Each row has a name. After each piece below comes the name of the row it's from, unless a question asks for something else. Each question is about the rows just above it. Places in a row count from 1.

Columns, left to right: B E M U N T
-85 -37 -103 -60 -33 -9  Gukat
-34 -9 -103 -85 -37 -60  Novif
26 9 12 -9 29 28  Zufa
Which column holds -9 -60 top down? => T
key -> tag
27 -> j107
29 -> j185
-85 -> j9
9 -> j147
26 -> j5
-35 -> j14
-34 -> j855
Join Zufa by its entry at place 1: => j5
Which row holds these entries in another order? -103 -85 -60 -37 -34 -9 => Novif
-103 12 is in which column, read top down? => M
26 9 12 -9 29 28 is in which row? => Zufa

Columns, left to right: H J Y D L X R V
6 45 53 35 -3 -63 48 -81  gufo
-27 32 -37 -93 48 15 48 32  Tokev
32 49 32 15 -27 -93 48 -37  kip
tags:
-37 -> j685
53 -> j38
48 -> j139
32 -> j497
The tag of kip, keyed by place 3: => j497
-93 -37 -27 15 32 32 48 49 is which row reordered? => kip
-37 32 is in which column, read top down? => Y
asked: 6 45 53 35 -3 -63 48 -81 => gufo
Which column holds -27 32 top down? => H

Columns, left to right: P S Q W F G Z C K
24 29 -22 -2 -12 29 10 -27 -4 = zepag
39 12 -7 0 16 47 7 4 -10 = kunis
14 -20 4 15 2 27 6 11 15 = Siv
-17 31 -27 -22 -21 -9 4 37 10 = ramo
10 64 2 8 -20 -48 1 36 -4 = zole
20 -100 -21 -4 -14 -31 6 10 7 = pumis
-3 -11 -5 6 -11 14 -5 2 -5 = nodas
-3 18 -5 6 -11 14 -5 2 -5 = Pes
asked: -17 31 -27 -22 -21 -9 4 37 10 => ramo
Which column holds this, read top down? 37 36 10 2 2 => C
Which column holds this, read top down? 27 -9 -48 -31 => G
Table of tags by key:
-20 -> j354
9 -> j294
-11 -> j271
65 -> j581
-21 -> j89
10 -> j420
64 -> j278
The tag of zole, keyed by place 2: => j278

Columns, left to right: Kuzok Rudok labem guzin nanup kar daf
-53 -23 -4 2 -13 -1 74  nanoz
15 -15 54 -3 72 0 10  nozu
-12 7 -11 -1 -20 -2 28  kuz
-53 -23 -4 2 25 0 83  tez
64 -36 -20 -47 -2 -10 2  Meti
-47 -9 -20 2 -36 -2 64  midet
-39 -4 -21 2 -36 -2 55  Dop
Put -47 -36 -20 -9 -2 2 64 back in order: which row is it? => midet
tags:
-4 -> j804
-12 -> j749
-5 -> j589
-2 -> j40
-1 -> j255
-14 -> j780
-13 -> j216
Look up the entry of nanoz at place 5 in the table: => j216
64 -47 is in which column, read top down? => Kuzok
Put -20 -12 -11 -2 -1 7 28 back in order: which row is it? => kuz
-1 0 is in which column, read top down? => kar

Columns, left to right: sul nata mufi sig
50 58 42 21 -> geda
14 -3 46 41 -> Lemu
59 21 50 42 -> bet
21 42 50 59 is which row reordered? => bet
tags:
14 -> j680
50 -> j391
42 -> j155
Join geda by its entry at place 1: => j391
Which column holds 14 59 top down? => sul
21 50 58 42 is which row reordered? => geda

Columns, left to right: paze tuvaf Dil Dedo riz dalov kig vate
-23 13 13 41 -6 -2 -17 75 -> Der
-14 2 1 20 0 -3 -10 42 -> mamo
-8 18 31 14 -21 8 5 -3 -> dum
-18 -4 -12 26 2 -6 -22 82 -> Poguf
-17 11 15 23 -8 -1 -8 36 -> Buro
42 1 -3 20 -14 1 0 -10 -> tibu
14 -17 -31 -6 15 -7 -7 19 -> Mudol
19 -31 -48 -42 31 -6 1 -30 -> nev
19 -38 -64 -25 48 -13 -7 12 -> pove
-14 10 15 19 -8 -1 -5 26 -> tid
Which column holds this, read top down? 14 19 19 -14 => paze
Which column holds -8 -14 15 31 top down? => riz
Which row holds these entries in another order? -14 -10 -3 0 1 2 20 42 => mamo

Columns, left to right: bem duri Malap noli Tegid zut nibe kivu kigi Vev
87 38 -34 66 -61 -20 -17 3 47 -28 -> Lugad
87 38 -34 66 -61 -20 -17 3 47 94 -> bipug
-20 -34 94 47 -17 3 38 -60 87 66 -> nilo
38 -34 is in which column, read top down? => duri
Which row holds these entries in another order? 94 47 3 -17 -20 -61 66 -34 38 87 => bipug
key -> tag
-21 -> j666
-19 -> j539
38 -> j840
87 -> j520
-20 -> j347
Join nilo by its entry at place 1: => j347

Columns, left to right: Pir gogon fulu Pek sukev
4 0 -6 -3 3 -> terim
0 2 -3 -6 4 -> Dis
23 40 55 -1 -36 -> kup
-36 -1 22 55 40 -> pamit
-5 -7 34 10 -7 -> tezib
-65 -74 27 -43 10 -> Bamu
4 1 1 1 1 -> keto
key -> tag
11 -> j759
-7 -> j81
4 -> j874
3 -> j319
40 -> j291
10 -> j252
-6 -> j285
Look up the entry of tezib at place 5 in the table: => j81
asked: 4 0 -6 -3 3 => terim
-5 -65 4 is in which column, read top down? => Pir
Which row holds these entries in another order? -6 -3 0 2 4 => Dis
Which row holds these entries in another order? 34 10 -7 -5 -7 => tezib
Which row holds these entries in another order? -36 -1 55 40 23 => kup
asked: -5 -7 34 10 -7 => tezib

Columns, left to right: Bufad lokud Zose solug toza
66 -67 -58 -91 -24 = kuvo
36 55 50 -67 66 = relel
-33 51 -34 -72 -33 = gad
55 -66 50 66 36 = vip
36 66 50 -66 55 is which row reordered? => vip
36 -33 55 is in which column, read top down? => Bufad
-58 50 is in which column, read top down? => Zose
Put 66 -67 50 55 36 back in order: which row is it? => relel

Columns, left to right: piz bes Depek Kikip tima zipu bila
-50 11 -29 -44 -1 -49 -38 -> Ranu
-20 -18 11 5 26 -17 16 -> zepo
-39 19 -36 34 -26 -78 10 -> gikig
99 12 37 53 35 56 20 -> Lupel
24 12 37 53 35 56 20 -> vok
10 -36 -38 -78 19 -26 34 -> Vam
-1 8 -3 -5 -10 7 -13 -> Lutod
Which column holds this, read top down? 56 56 -26 7 => zipu
Which column holds this, read top down? -29 11 => Depek
19 -26 34 10 -36 -38 -78 is which row reordered? => Vam
Which row holds these entries in another order? 19 34 10 -38 -36 -78 -26 => Vam
Which row holds these entries in another order? 10 -78 -26 34 -36 19 -39 => gikig

Columns, left to right: kabad pum vitu fov segul
-2 9 60 43 16 -> kif
-9 -81 -6 -41 87 -> daza
1 -5 107 67 24 -> ped
0 -18 93 53 34 -> Silez
0 48 71 67 -14 -> Nuz
-16 -93 -80 -96 100 -> raza
-12 90 -99 -27 -35 -> gub
Table of tags by key:
9 -> j648
90 -> j567
89 -> j531
91 -> j528
-28 -> j243
-27 -> j373
Look up the entry of gub at place 2 in the table: => j567
asked: -12 90 -99 -27 -35 => gub
asked: -16 -93 -80 -96 100 => raza
Which column holds this, read top down? -6 107 => vitu
Which row holds these entries in another order? 9 60 43 16 -2 => kif
-9 -81 -6 -41 87 is in which row? => daza

Columns, left to right: nivo riv Kab lilu
14 -43 8 20 : kavev
35 54 13 18 : dotam
14 -43 8 5 : zup
-5 12 -73 75 : pezo
13 12 -67 5 : Tubig
35 54 13 -2 : Mar
20 11 -10 60 : koli
14 -43 8 -18 : natuf
key -> tag
-43 -> j805
54 -> j170
20 -> j398
The tag of kavev, keyed by place 2: => j805
asked: 20 11 -10 60 => koli
Which row holds 14 -43 8 5? => zup
The row with 35 54 13 -2 is => Mar
Which column holds this, read top down? 14 -5 13 => nivo
Which row holds these entries in another order? 5 13 12 -67 => Tubig

Columns, left to right: denut Pabap pesiz zakib rupog
-7 17 6 -31 -81  gama
-89 -73 -34 -56 -61  Tudul
-63 -51 -30 -55 -63  Lano
-3 19 59 49 -12  fip
1 30 74 57 -38  gal
-76 46 67 40 -38  Garo
1 30 74 57 -20  fini
-49 -36 -27 -60 -77  Silit
-68 -54 2 11 5  Mus
1 30 74 57 -23  Daka
15 46 67 40 -38  kiza
key -> tag
-27 -> j82
-56 -> j862
-61 -> j324
-33 -> j998
-34 -> j901
-55 -> j24
Look up the entry of Tudul at place 3 in the table: => j901
-27 2 is in which column, read top down? => pesiz

Columns, left to right: bubo vum Tova Musad Morol lebi nef Lufin mutus suzed
4 20 54 15 -11 26 -41 -25 -6 23 -> Pofu
-6 -41 -11 15 3 23 20 -25 26 54 -> dami
11 41 23 -8 17 -72 30 21 -96 -88 -> faf
23 -6 -25 3 -41 20 26 53 15 -11 -> vun
Table of tags by key:
19 -> j970
26 -> j587
27 -> j377
41 -> j330
21 -> j366
20 -> j942
Join Pofu by its entry at place 2: => j942
Which row holds these entries in another order? 26 54 -6 -41 -11 15 3 23 20 -25 => dami
54 26 -25 20 23 3 15 -11 -41 -6 is which row reordered? => dami

Columns, left to right: vab puza lora fedoz mos
-6 0 12 -1 1  Zol
19 56 -2 -6 -1  Bomer
-6 0 0 7 35  Tek
4 0 12 -1 1  nani
-1 2 19 24 44  Dega
4 5 2 11 26  Tiful
-3 -3 0 7 2  lopi
10 -6 0 -4 84  rora
tags:
34 -> j606
44 -> j518
43 -> j801
0 -> j815
-1 -> j141
35 -> j165
Look up the entry of Tek at place 5 in the table: => j165
asked: -6 0 12 -1 1 => Zol

Columns, left to right: dev nit zupa vulu tuz vogok
52 -92 -81 13 -5 -15 -> Banol
-43 -80 -61 -15 -16 37 -> lis
-32 25 22 47 20 7 -> rilu
-32 47 23 20 7 25 -> Sak
56 29 -82 22 3 -50 -> Mabi
21 30 62 11 5 2 -> Mil
-36 -47 58 27 -26 -15 -> tifa
-32 47 23 11 11 82 -> gat
-43 -80 -61 -15 -16 6 -> fura
25 7 20 23 47 -32 is which row reordered? => Sak
Table of tags by key:
6 -> j799
25 -> j318
-15 -> j881
-50 -> j773
-16 -> j842
The tag of fura, keyed by place 6: => j799
asked: -32 47 23 20 7 25 => Sak

Columns, left to right: Maka zumo seni buzit fen Gubif darim vupos Topo rup
42 78 90 27 -2 -43 -82 -32 -73 -59 = Par
67 53 80 -58 11 -59 -26 -91 66 15 = bisam
41 10 21 8 55 28 -30 21 91 -82 = nofek
82 52 -7 83 48 -21 50 13 -43 39 = Fub
54 -74 11 -23 12 -1 0 -19 37 15 = Gisek
10 -50 -45 63 -91 5 50 -44 -20 24 = fuz
50 4 18 67 28 44 57 19 -6 19 = kopo
54 -11 -51 -82 -60 -28 -75 39 -36 68 = torad
Which row holds these entries in another order? -82 -73 -59 -43 -32 -2 27 42 78 90 => Par
Which column holds this, read top down? -73 66 91 -43 37 -20 -6 => Topo

Columns, left to right: borub ful soki Lidi Zok badav gir Zaru
-14 -30 53 23 55 -43 -48 32 -> lekar
50 5 94 -69 30 -29 -19 -4 -> vem
-14 -30 53 23 55 -29 -48 32 -> zivaz
-30 5 is in which column, read top down? => ful
Table of tags by key:
-5 -> j752
33 -> j760
-29 -> j235
32 -> j10
31 -> j68
-4 -> j893
The tag of zivaz, keyed by place 8: => j10
asked: -14 -30 53 23 55 -29 -48 32 => zivaz
50 -14 is in which column, read top down? => borub

Columns, left to right: nekap Bosu fitad lota siz gofon Fep vuvoz pepi Lezi
-34 -5 -25 35 60 15 13 -2 12 -12  Rugi
-26 60 -34 15 35 12 13 -12 -2 -5  Mubuk
17 -4 21 -17 5 -39 52 20 -22 60  Takaz
43 -30 -82 11 72 -5 3 -23 20 90  zakur
-12 -5 60 is in which column, read top down? => Lezi
tags:
16 -> j524
43 -> j499
15 -> j469
-35 -> j230
-34 -> j695
12 -> j78
The tag of Rugi, keyed by place 1: => j695
-17 11 is in which column, read top down? => lota
Which row holds these entries in another order? -34 -25 -12 -5 -2 12 13 15 35 60 => Rugi
12 -39 -5 is in which column, read top down? => gofon

Columns, left to right: Val Mazim zibuk zegik gurod kime defo vesik Duvop
-11 69 -56 -9 -62 0 39 -19 3 -> nutub
29 -1 -1 0 15 44 33 -27 43 -> desal
3 -8 -99 25 -1 7 30 -62 8 -> Lave
0 -19 69 -55 -11 -9 -62 3 39 -> Turab
-3 17 32 25 18 1 33 54 -2 -> Bilus
Which row holds these entries in another order? 54 -2 -3 17 32 25 18 1 33 => Bilus
key -> tag
0 -> j16
-1 -> j947
1 -> j303
-9 -> j626
-8 -> j21
Join desal by its entry at place 4: => j16
Which row holds these entries in another order? 0 -62 39 69 -11 -56 3 -9 -19 => nutub
Put -62 -55 -19 -11 -9 0 3 39 69 back in order: which row is it? => Turab
43 8 is in which column, read top down? => Duvop
asked: 3 -8 -99 25 -1 7 30 -62 8 => Lave

Columns, left to right: zal danot vir lib totev lotag todip sab
-6 -15 -22 3 1 84 8 20  ropu
-48 4 -33 0 27 -11 18 -31  Pon
16 47 -38 -6 -2 38 -76 41  bupas
-11 0 -33 -31 27 18 4 -47  Gikev
25 2 40 19 -35 1 -1 -50  rafis
19 84 -22 8 -15 1 -6 3  dabot
2 38 14 15 -1 21 -64 23  disu
key -> tag
16 -> j301
19 -> j190
3 -> j515
Look up the entry of dabot at place 1 in the table: => j190
-15 1 -6 3 19 84 -22 8 is which row reordered? => dabot
4 47 0 2 84 38 is in which column, read top down? => danot
-47 -11 0 -33 -31 27 18 4 is which row reordered? => Gikev
3 8 1 19 -22 -15 84 -6 is which row reordered? => dabot
The row with 25 2 40 19 -35 1 -1 -50 is => rafis

